Each row below holds a small network's activations on one input, seen along a few directions.
Each table varies a few parts of the input and shows all the possible inputs, shuffled.
A made-up example of a description, with smaller parts first: one of 2 separate values, together with either a single point or one of 9 places along a line or (one of 5 places around a ring, together with one of 6 places along a line).
Shared parts are said once, and a part with two or three values counts as separate values.
In the rows, zero is written as 128.

Other details of the inputs vary at random and push rows far along two fixed directions, the same in every table; ignore that.

Rows:
x1: [158 126  98 121 131 121 156 146 120 132  68 117]
x2: [ 95 114 124 128 145 138  76 128 165 128 155 135]
x3: [141 142 136 150 117 108 141 157 107 154  87 148]
x4: [114 152 153 108 124 130  72 134 151 114 156 109]
x5: [ 93 147 110 100 123 144  87 115 114 119 171 161]
x6: [105 156 143 112 127 135  80 128 161 123 154 107]
x7: [ 98 150 102  95 133 145  89 115 122 117 169 161]
x8: [112 116 126 143 137 148 170 152  99 110  96  85]
x9: [156 142  85 155 122 107 157 123  76 139  98 155]
x10: [152 129 102 127 121 123 148 154 110 134  64 115]
x11: [102 152 147 118 124 128  77 130 155 125 159 103]
x12: [ 99 112 131 123 144 143  73 128 160 127 152 142]
x13: [102 130 119  76 125 149  91 137 155 111 140 115]
x14: [ 64 106 154 143 156 165 104 133 139 103 155 111]
x15: [147 140 130 144 125 107 148 153 113 154  88 149]
x16: [101 149 107  96 125 143  85 118 116 110 171 162]
x17: [162 154 136 162 122 105 126 153 107 138  76 109]
x18: [212  41 154 117 123 115 208  38 174 135 204 133]
x19: [179  77 176 107  94 106 207  58 160 154 208 132]
x20: [171 108 109 168 142 111 139 141 120 132  81 144]
x21: [ 98 117 117 123 148 145  79 125 171 123 151 140]
x22: [152 125  98 132 124 119 154 147 117 137  68 109]
x23: [204  58 142  80  99 126 228  41 172 130 189 104]
x24: [166 154 128 157 132 104 132 148 115 136  78 111]
x25: [ 69 140 176 136 136 148 103 132 131  97 157  85]
x26: [107 137 121 163 141 138 160 132  62 110 105 127]
x27: [ 95 142 151 101 120 134  89 143 147 133 158 148]
x28: [ 88 136 159 161 135 130 152 161  99 126  99 117]
x29: [156 147  81 146 126 118 155 121  84 134  96 160]
x30: [143 142 126 149 119 110 150 149 118 155  89 147]
Description of these inputs: one of 5 separate values, together with either a single point or one of 5 places around a ring.
Q: Changing only the choice among 5 separate values turns x24 into x15. The same change can be made to x25. Which row results?
A: x28
Q: A walk changes only the place on the ring of 5. It starts at x19 and steps to x3. List the rest of the walk in order.
A: x27, x15, x30
Q: Which other rows does x21 become when the choice among 5 separate values takes its other values? List them by row number.
A: x6, x23, x29, x30

Rows:
x31: [125 117 143 130 120 136 142 111 122 120 144 124]
x32: [135 120 151 124 128 128 137 125 139 131 143 115]
x33: [159 137  93 166 124 109 146 154  76 146  54 159]
x34: [152 125 125 123 128 124 126 118 144 131 149 141]
x35: [127 124 148 126 130 123 145 119 125 124 149 122]
x36: [163 155  89 180 135  98 131 160  86 145  47 142]
x37: [161 131  97 168 131 113 173 161  81 127  49 115]
x38: [ 55 164 111 103 135 140  31 161 141 133 138 150]
x39: [134 109 142 126 126 131 134 120 152 124 131 111]
x40: [140 113 101 117 133 137 137 108 128 123 149 134]
x41: [ 86 172 108 168 156 134  86 194  82 127  45 137]
x42: [140 119 147 123 119 129 135 128 137 127 144 115]
x43: [150 128 121 103 122 124 128 110 150 133 132 132]
x44: [132 119 148 133 124 132 140 123 148 131 140 119]
x45: [139 110 145 117 130 127 134 120 144 126 133 107]
x46: [134 119 124 117 118 116 133 116 128 132 150 154]
x47: [136 126 105 102 125 137 143 110 131 128 143 136]
x48: [146 118 126 113 120 120 131 122 143 142 146 148]
x49: [ 45 170 129 123 139 150  51 170 132 110 129 131]
x50: [141 126 122 127 126 120 130 110 128 121 154 147]
x51: [144 135 125 112 117 119 130 105 136 139 144 137]
x52: [125 113 131 114 134 135 149 116 128 119 141 111]
x53: [165 153  95 161 126 111 152 147  78 141  51 153]
x54: [ 46 155  89  94 143 161  38 167 134 121 135 150]
x55: [121 110 130 121 138 137 148 114 132 120 139 117]
x56: [ 48 165 134 124 152 147  58 168 132 114 133 134]
x57: [152 148 116 177 134 101 151 162  86 147  54 116]
x58: [123 117 144 133 126 138 143 111 126 124 143 127]
x59: [153 117 118 119 131 123 120 109 150 126 139 130]
x60: [124 123 146 137 126 128 147 117 134 123 147 127]
x61: [129 122 143 134 116 124 139 113 135 132 146 112]
x62: [142 109 142 117 121 128 131 124 143 120 136 108]
x63: [133 115 152 130 133 130 140 124 143 132 142 121]
x64: [121 112 128 124 129 139 151 114 136 119 139 116]
x65: [ 51 159 126 112 140 154  35 174 152 111 113 116]
x66: [135 107 146 124 134 128 135 120 148 125 132 113]
x67: [158 145 113 176 125 102 150 165  83 142  54 116]
x68: [134 120 147 130 118 130 138 122 144 128 140 117]
x69: [150 134 127 107 119 125 133 116 145 137 143 142]
x70: [120 113 126 121 123 139 149 115 132 117 138 113]
x71: [125 122 143 136 122 126 139 114 140 136 145 115]
x72: [146 111 121 108 122 119 126 114 148 139 137 139]
x73: [131 117 143 123 121 134 140 115 117 119 147 122]
x74: [128 120 146 133 130 124 138 115 134 136 147 116]
x75: [142 122 121 126 125 132 128 102 120 125 151 148]
x76: [131 123 144 126 121 125 142 122 124 119 150 122]
x77: [126 121 147 124 130 134 141 114 118 123 145 122]
x78: [141 136 126 111 120 119 139 108 129 127 148 146]
Q: Describe the family of inputs behind these rows.
A: one of 6 places along a line, together with either one of 3 separate values or one of 5 places around a ring
Q: Changing only the place on the line of 6 turns x43 into x47. The same change can be made to x45. Which row results?
A: x52
Q: Which other rows does x61 become when the place on the line of 6 takes its other values? List them by row number.
A: x31, x49, x65, x68, x70
Q: List by row number the other rows that have the place on the line of 6 in common with x32.
A: x34, x42, x44, x48, x63, x68, x69
Q: Which other rows does x49 become when the place on the ring of 5 takes its other values? List them by row number.
A: x35, x56, x60, x76
